Each row below holds a small network's activations on one input, seen along a few directions.
In each table, some parts of the input vary, and every possible input appears once, in random order.
Descriptions start from the smaller parts, as in this example, which fits no table here: one of 4 places along a line, together with either a single point or one of 9 places around a ring or (one of 3 separate values, together with one of 8 places around a ring).
Shared parts are said once, and a part with two or three values counts as separate values.
In the rows, zero is written as 128.

Other details of the inputs shift rows strongly along two fixed directions, in all tables alike. That doesn't count.
To show where, the next rows are all for the same input, with only those details redrawn:
[138 167 169 117 196 104 147 167 150 154 100]
[133 182 124 144 148 215 165 160 137 164  85]
[123 167 105 157 121 230 156 151 111 129 101]
[137 157 180 110 205  67 138 166 147 140 110]
[102  96 115 159 109 109 105 133  51   7 174]
[133 139 187 109 206  28 124 162 133 109 129]
[111 121 119 153 122 137 122 142  77  54 147]
[107  96 136 145 133  66 102 138  63  14 174]

A family of inputs:
R1: [147 155 140 122 132 142 175 126 135 144 122]
R2: [146 136 163 100 189  64 107 147 176 150 105]
R3: [131 148 146 108 179  98 101 146 171 183  98]
R4: [133 107 112 144 113 136 116 119  91  57 145]
R5: [124 143  82 135  68 223 141 103 137 172 108]
R6: [103 121  72 163  64 202 104 102 100 121 161]
R7: [ 96 124  72 151  46 212 123  94 104 135 153]
R8: [133 169 143 107 157 124 132 129 185 230 114]
R9: [134 119 104 140 113 153 109 123 128 102 126]
R10: [132 115 145 103 116  90 131 108 149 129 123]
R11: [130  84 109 148  96 111 104 106  68  17 171]
R12: [106 141 127 116 109 134 132 106 151 189 131]
R13: [111 148  82 148 106 225 108 138 129 157  96]
R14: [154 178 123 141 131 208 181 135 146 173  99]
R15: [119  99 146 111 166  22  70 128 130  99 152]
R16: [150 152  98 140  90 235 165 117 125 139 102]
R17: [158 144 153 107 171  94 121 136 180 164 104]
R18: [146 124 152 103 131  95 147 114 132 117 125]
R19: [131 118 125 121  93 148 154 103 112 104 124]
R20: [103  84 123 140  67  92 144  92  60  23 180]
R21: [144 165  99 132 115 212 136 122 167 208  90]
R22: [151 117 132 128 141 179 167 172 173 235  76]
R23: [148 180 141 119 171 193 152 162 164 188  61]
R24: [142 143  87 136  75 229 149 111 143 151 102]
R25: [141 129 145 120 163 106 122 138 129 105 118]
R26: [151 125 148 106 136  96 144 117 132 115 127]
R27: [134  83 162 109 174  45 124 164 156 205 121]
R28: [105 115  72 145  42 211 129  88 106 125 131]
R29: [129 138 128 126 145 142 107 148 147 132  99]
R30: [126 121  93 143 102 158 102 112 123 125 135]
R31: [110 101 150 105 136  16  89 107 127 117 182]
R32: [162 170 119 130 127 221 168 129 155 179  81]
R33: [155 184 144 129 173 170 175 151 164 187  90]
R34: [ 82 104  84 160  89 153  75 118  84  82 170]
R35: [144 158 176  99 159  90 182 128 159 170 110]
R36: [ 80 113  78 164  84 179  79 125  84  92 158]
R37: [118 100 100 129  83 117 102  96 108  99 157]
R38: [102 128  66 169  69 219 105 106 103 128 154]
R39: [130  99 150 103 145  15  87 110 133 107 162]
R40: [141 114 169 113 156  24 135 124 111  74 168]
R41: [102  96 115 159 109 109 105 133  51   7 174]
R42: [138 119 172  98 191  26  91 148 160 119 121]
R43: [147 142 152 129 162  96 147 135 128 115 136]
R44: [155 160 109 131 117 207 144 126 170 182  87]
R45: [124 114 122 137  89 125 154 107  86  67 161]
R46: [128  94 174  93 134  20 134 104 118  80 145]
R47: [109  96  78 155  84 150  83 106  91  73 158]
R48: [ 91  97  85 159  87 134  76 107  84  76 183]
R49: [137  50 168 120 156  27 131 158 100 102 153]
R50: [ 87 108  75 164  82 173  82 113  87  89 168]
R51: [158 135 169  90 171  50 123 129 180 157 116]
R52: [145 128 182  98 202  35 113 150 145 114 116]
R53: [117 122 121 151 125 133 127 137  84  60 149]
R54: [124 133 152  92 133  81 134 108 170 187 108]
R55: [154 166 133 104 127 176 162 125 190 210  76]
R56: [127 114 146 101 111  88 135 106 149 129 119]
R57: [112 169 133 108 119 168 157 114 183 245  96]
R58: [150 180 162 118 195 130 165 159 168 181  91]
R59: [114  75 169 114 174  17 112 163 142 193 156]
R60: [120  86  89 179  74 221 177 153  70 119 140]
What is each input in this table made of?
> one of 5 places along a line, together with either a single point or one of 11 places along a line
Changing only the place on the line of 5 turns R55 into R5. The same change can be made to R17. Which row results?
> R30
Changing only the place on the line of 5 turns R41 into R36. The same change can be made to R58. Which row results?
> R50
A walk changes only the place on the line of 5. It starts at R35 and steps to R19. List the rest of the walk in order.
> R10, R28, R12
A walk changes only the place on the line of 5. It starts at R33 and steps to R4. List the rest of the walk in order.
> R9, R47, R48

A family of inputs:
R61: [131 153 152 110 166  97 124 129 136 118 115]
R62: [124 116 150 109 134  85 135 127 147 155 130]
R63: [141 122 155 122 158  93 142 143 135 136 125]
R64: [124 136 152 124 170  97 126 154 129 132 120]
R65: [133 143  99 132 101 184 128 110 138 148 115]
R66: [140 138 160 106 146  90 150 124 137 126 119]
R67: [138 133 159 110 145  90 152 134 140 128 121]
R68: [135 150 119 126 106 187 165 114 122 131 108]
R69: [128 125 141 117 151  92 107 135 152 149 131]
R70: [138 155 110 141 120 193 136 132 129 126 108]
R71: [ 90  96  73 158  52 163  84  90  64  32 170]
R72: [119 138 143 113 148  89 107 129 152 143 124]
R73: [123 113 149 111 137  85 135 129 142 159 131]
R74: [123 158 112 142 119 191 139 137 128 126 105]
R75: [118 147 112 148 126 193 140 145 120 135 108]
R76: [130 128 141 116 149  91 106 133 154 146 129]
R77: [127 127 105 140  97 183 139 121 138 159 119]
R78: [129 148 101 133 106 187 118 114 138 147 115]
R79: [143 148 115 136 109 188 154 118 127 129 108]
R80: [123 133 152 125 171  96 126 156 124 135 120]
R81: [132 122 159 116 152  91 153 143 132 137 124]
R82: [131 113 145 117 144  87 125 129 146 157 131]
R83: [139 136 159 108 146  90 151 130 138 127 119]
R84: [122 110 149 112 139  85 135 134 133 164 131]
R85: [130 138  99 137 100 183 130 119 141 150 118]
R86: [129 134  99 139 101 184 131 124 141 153 118]
R87: [129 165 154 130 163  90 147 130 130 139 159]
R88: [110 141 103 142 108 186 123 130 136 153 115]
R89: [107  64 129 141  99  68 117 122  56  26 184]
R90: [105  59 109 143  96  66  82 110  75  41 191]
R91: [126 127  99 143 108 185 131 131 129 162 120]
R92: [144 132 149 120 159  94 134 143 144 126 123]
R93: [113 124 142 120 157  90 108 142 135 157 127]
R94: [121 131 109 132  88 180 149 119 137 157 118]
R95: [141 125 149 123 165  95 134 150 132 135 125]
R96: [127 122 141 119 155  92 107 138 147 152 131]
R97: [131 139 109 150 129 194 138 150 113 141 113]
R98: [139 128 146 107 138  86 122 111 151 147 126]
R99: [135 148 110 145 120 193 138 141 130 129 111]
R100: [146 136 149 117 158  93 134 139 144 124 122]
R101: [128 146 100 136 105 187 118 119 139 147 115]
R102: [137 130 150 124 170  98 124 154 131 133 124]
R103: [122  84 120 138 105  71  96 105  70   8 179]
R104: [129 130 105 138  94 182 138 119 140 156 118]
R105: [122 144 143 105 151  91 106 116 147 140 122]
R106: [130 140 119 137 103 186 166 132 126 135 111]
R107: [132 141  98 135 100 183 129 115 140 150 116]
R108: [116  68 125 146 101  70 107 117  69  18 184]
R109: [144 146 151 114 163  97 121 133 141 119 119]
R110: [131 130 150  97 134  85 133 107 145 148 126]
R111: [131 142 110 148 126 194 138 145 123 136 113]
R112: [134 144  99 129 103 185 129 106 137 148 116]
R113: [128 136 119 139 105 187 167 135 124 138 112]
R114: [125 140 110 125  89 180 147 105 134 153 114]
R115: [130 150 152 116 163  95 124 138 140 120 115]
R116: [145 147 150 110 166  98 122 129 139 119 120]
R117: [135 138 141 105 151  92 104 115 150 141 126]
R118: [ 91  66  79 160  41 158 113 103  53  53 179]
R119: [140 123 148 124 167  94 134 152 127 139 125]
R120: [142 146 114 139 108 188 154 124 128 131 109]
R121: [117 134 143 116 149  90 108 133 152 145 125]
R122: [142 129 150 122 161  94 135 145 142 129 124]
R123: [ 96  74  70 168  58 165  85 111  57  46 179]
R124: [136 132 114 146 116 189 156 140 117 143 113]
R125: [135 130 113 148 117 189 156 142 113 146 113]
R126: [140 129 145 103 140  87 122 107 149 146 127]
R127: [138 134 151 122 166  98 124 149 141 127 124]
R128: [131 110 144 118 146  87 124 134 136 163 132]
R129: [144 128 155 119 152  92 142 138 143 129 123]
R130: [131 152 153 114 163  96 123 133 138 118 115]
R131: [132 120 140 117 147  88 117 132 152 151 131]
R132: [123  85 119 134 107  72  97 101  68   8 180]
R133: [128 124 149 105 131  84 134 121 150 150 128]
R134: [146 132 154 116 152  92 141 134 143 127 122]
R135: [131 113 138 120 152  88 117 138 137 160 132]
R136: [137 123 145 111 137  86 124 121 154 149 129]
R137: [ 88  70 113 144 101  68  73 114  72  38 186]
R138: [126 123 104 141 101 183 139 126 128 165 120]
R139: [142 141 150 118 163  97 123 142 144 121 122]
R140: [130 127 149 103 131  83 133 116 149 149 126]
R141: [135 136 108 147 122 191 149 141 123 138 113]
R142: [125 140 153 122 166  96 126 149 139 126 119]
R143: [132 132 140 113 148  91 105 129 155 144 128]
R144: [138 126 145 109 137  85 122 116 152 148 127]
R145: [142 150 108 140 115 189 147 128 129 128 108]
R146: [127 130 118 141 111 187 167 142 109 148 113]
R147: [109 137 102 143 112 187 122 135 126 159 115]
R148: [144 149 114 133 112 189 154 114 125 129 109]
R149: [121 154 112 145 120 192 140 141 128 128 107]
R150: [ 89  94  72 161  51 162  85  95  65  33 170]
R151: [101  61 110 145 103  69  70 119  66  45 191]
R152: [114 167 104 150 106 180 144 111 127 166 155]
What is each input in this table made of?
> one of 2 separate values, together with either a single point or (one of 5 places along a line, together with one of 9 places along a line)
Changing only the choice among 2 separate values turns R102 into R123. The same change can be made to R139. Which row results?
> R143
Changing only the choice among 2 separate values turns R69 into R127. The same change can be made to R96. Which row results?
> R111
Changing only the choice among 2 separate values turns R125 into R128. The same change can be made to R108. Which row results?
> R77
Which other rows does R119 become when the choice among 2 separate values takes its other values? List them by row number.
> R135
Which other rows does R103 become when the place on the line of 5 takes its other values? List them by row number.
> R66, R79, R109, R130
Which other rows does R78 become when the choice among 2 separate values takes its other values? List them by row number.
> R109
Which other rows does R85 become when the place on the line of 9 takes its other values? List them by row number.
> R65, R86, R90, R91, R107, R112, R131, R135

A family of inputs:
R153: [139 144 126 131 135 176 149 145 157 191  93]
R154: [136 126 168 113 178  65 138 149 136 134 124]
R155: [136 161 118 124 133 174 131 124 166 188  99]
R156: [139 132 170 113 179  66 142 153 137 134 127]
R157: [143 161 122 123 139 179 139 139 161 172  88]
R158: [160 154 142 100 100 165 199  96 165 176  93]
R159: [139 144 163 108 180  67 123 138 146 124 119]
R160: [120 136  94 156  91 193 129 122  93  72 137]
R161: [138 131 176 116 182  52 140 151 125 118 138]
R162: [137 113 169 109 175  51 127 147 136 128 129]
R163: [120 140  97 160  94 193 133 122  88  68 139]
R164: [126 139 122 125 126 157 140 133 152 193 115]
R165: [118 118  79 153  79 186 108 108 102  95 139]
R166: [107  68 121 137 104  70  95 116  91  68 178]
R167: [136 136 124 128 133 159 142 138 148 184 107]
R168: [ 93  78 122 134  97  65  95 108  88  80 183]
R169: [120 117  88 152  81 189 108 111 101  89 136]
R170: [141 145 125 128 137 176 154 151 152 185  91]
R171: [105 119  79 151  70 182 105 101 105 102 147]
R172: [118  93 128 130 120  80  92 116  88  38 163]
R173: [119 132 158  98 157  43  98 116 152 148 143]
What is each input in this table made of?
> either a single point or (one of 2 separate values, together with one of 10 places along a line)

A family of inputs:
R174: [163 198 182  83 202 121 185 143 196 189  64]
R175: [115 126 155 131 126  57 134 125  73  35 165]
R176: [ 93  78  72 158  48 209 123 126  95 128 162]
R177: [127 122 155  94 141  16 113  94 171 137 138]
R178: [119 119 127 157 126 138 151 128  71  70 169]
R179: [112  42  98 154  76 100  92 130  93 103 158]
R180: [106  85 141 127 118  39 105  99  99 110 195]
R181: [155 154 172 111 207 110 179 190 165 195  91]
R182: [138 176 170 114 244  46  75 177 169 128 108]
R183: [109 180  86 138 132 225  68 133 166 205  96]
R184: [132  99 101 170 113 230 158 159  88 119  93]
R185: [166 147 106 134  85 231 160 108 122  82  95]
R186: [ 90 107 134 112  93  58 105  91 101  98 176]
R187: [167 157  93 108  81 212 144  88 183 192  83]
Changing only one part turns R187 into R185. The same change can be made to R180. Which row results?
> R178
What is each input in this table made of?
> one of 2 separate values, together with either a single point or one of 6 places along a line
